A small network was trained on made-up records. Each row is its average activation on records with the value named, seen along a few directions.
Related values have similar rows: they may be neighbours, one step apart, or belong to one group.
In the rows, zero is written as 500.
Random noise pushes rows far along 16 fixed directions. That doesn't count. These rows show it; they differ only by the noise:
[747 443 645 784 521 451 255 611 445 326 538 446 367 164 655 386 469 543
 698 447 334 476 448 648 750 449 221 314 424 307]
[474 432 383 451 432 793 536 633 532 271 442 499 394 384 502 535 444 477
 357 425 591 559 611 700 398 484 639 463 325 499]
[471 435 488 781 456 853 502 537 658 468 578 411 597 527 223 590 646 715
 482 416 597 623 500 513 488 546 679 559 335 468]
[621 818 113 482 573 715 652 683 385 420 541 759 403 329 385 373 277 640
 523 120 535 549 407 806 261 599 524 583 440 393]
[777 419 369 542 441 439 653 505 787 811 701 477 690 368 556 717 457 682
 564 438 365 622 580 267 250 597 600 607 651 444]
[601 508 562 410 312 456  51 428 381 529 439 496 476 418 682 458 421 409
 387 453 543 400 733 309 808 241 623 405 364 510]
[344 586 585 600 679 310 641 590 587 433 548 454 746 549 584 404 465 490
 467 767 460 534 367 300 562 477 440 390 718 292]
[417 720 304 338 584 254 233 705 315 709 489 502 716 525 431 326 560 357
 418 320 332 589 714 547 578 304 442 336 472 450]
[554 496 493 474 343 425 327 487 235 559 571 581 842 522 580 550 674 220
 387 362 556 553 569 123 584 536 612 417 449 532]
[596 654 445 552 770 704 740 540 533 255 727 548 358 372 570 556 367 385
 775 419 330 463 578 656 611 547 524 628 550 391]
[304 320 580 204 558 458 529 458 340 294 628 421 747 439 645 335 319 118
 370 574 450 563 548 438 610 498 483 606 568 535]
[433 308 337 337 485 626 224 356 380 418 574 573 784 829 601 504 547 393
 315 565 619 512 501 373 604 428 693 547 384 503]
[541 638 445 275 490 437 398 604 485 636 546 512 509 323 428 441 298 515
 562 305 500 546 595 617 546 452 563 575 438 479]
[226 303 859 469 322 347 305 604 432 525 330 195 411 287 314 397 484 436
 463 608 507 537 419 516 625 467 266 452 442 561]
[710 555 593 396 583 176 603 194 426 489 540 677 506 567 615 302 571 454
 618 406 498 346 326 473 739 611 341 638 521 574]
[215 718 502 321 753 457 396 432 332 478 468 510 515 673 266  68 313 385
 454 378 299 422 541 725 661 364 352 738 482 556]
[538 235 634 305 577 374 614 495 744 391 594 386 616 344 474 437 418 582
 582 495 568 628 454 731 683 551 504 594 384 443]
[766 605 525 594 473 541 536 349 397 505 873 462 654 265 906 493 578 254
 571 588 444 494 630 270 627 552 534 407 734 564]


Values of DOZAK:
kose: [476 349 291 424 487 676 508 302 575 365 532 526 261 529 511 531 243 753
 506 525 619 433 334 577 528 462 506 721 570 472]
maman: [450 250 285 581 707 359 832 411 657 554 643 480 660 705 405 608 556 659
 580 567 359 609 338 398 364 566 408 654 729 380]
pizef: [452 346 514 496 344 736 215 514 150 523 672 426 514 353 492 529 438 356
 620 465 553 582 315 595 436 649 355 553 488 588]
rin: [262 431 650 556 549 689 327 390 434 401 312 487 312 693 253 326 290 567
 457 485 399 414 471 682 459 428 379 706 370 593]
dob: [662 512 614 372 217 193 650 383 402 485 478 524 498 130 757 366 495 482
 370 482 867 516 406 338 652 527 517 313 601 584]
motun: [776 617 176 416 658 550 607 498 568 486 663 530 286 416 744 485 532 498
 602 467 371 461 716 828 465 429 504 408 603 518]
nup: [455 276 624 654 391 556 129 432 337 613 563 397 741 448 623 223  99 594
 366 715 326 511 236 334 272 489 221 640 721 422]
pup: [389 263 725 491 379 474 445 717 609 514 436 326 675 278 393 662 424 385
 433 437 443 710 770 359 537 403 600 425 385 465]
tagig: [452 619 397 428 910 429 697 430 545 586 675 521 537 780 393 415 596 384
 713 501 132 456 514 739 457 586 324 714 616 538]
seba: [632 324 750 636 609 445 397 462 287 363 728 489 605 280 586 321 351 492
 847 552 486 546  52 729 589 743 162 525 590 409]
feb: [489 504 553 446 361 688 430 443 483 435 343 678 430 598 510 524 325 604
 396 517 755 442 361 519 365 567 647 568 358 524]
bifi: [414 500 785 598 364 356 674 593 397 437 513 453 600 275 474 692 450 360
 613 514 657 537 389  69 658 581 555 457 591 399]
nul: [419 492 418 516 554 662 647 797 597 276 519 517 697 377 571 500 354 492
 370 530 541 667 516 619 327 533 609 355 485 303]
sodud: [442 947 741 485 727 518 621 402 519 598 474 679 550 709 357 362 429 466
 605 486 523 354 568 535 526 528 669 607 533 595]
foma: [670 602 693 560 611 525 611 508 744 533 517 458 382 389 613 468 455 484
 565 507 257 442 775 667 460 474 469 513 506 566]
vosep: [348 501 635 361 444 433 529 527 604 647 459 349 370 435 222 516 410 681
 629 518 709 527 384 624 601 505 560 604 469 534]
simez: [774 575 343 739 639 541 783 334 773 533 596 627 537 579 445 459 654 776
 557 320 444 519 575 588 466 553 593 595 497 516]
DOZAK is arranged as a tree with 4 forks.
Name the neighbours of simez, in listed order.
> dob
Name the neighbours of seba, in listed order.
> maman, sodud
Name the neighbours of rin, in listed order.
> pup
Name the neighbours of tagig, in listed order.
> nul
Name the neighbours of motun, in listed order.
> vosep
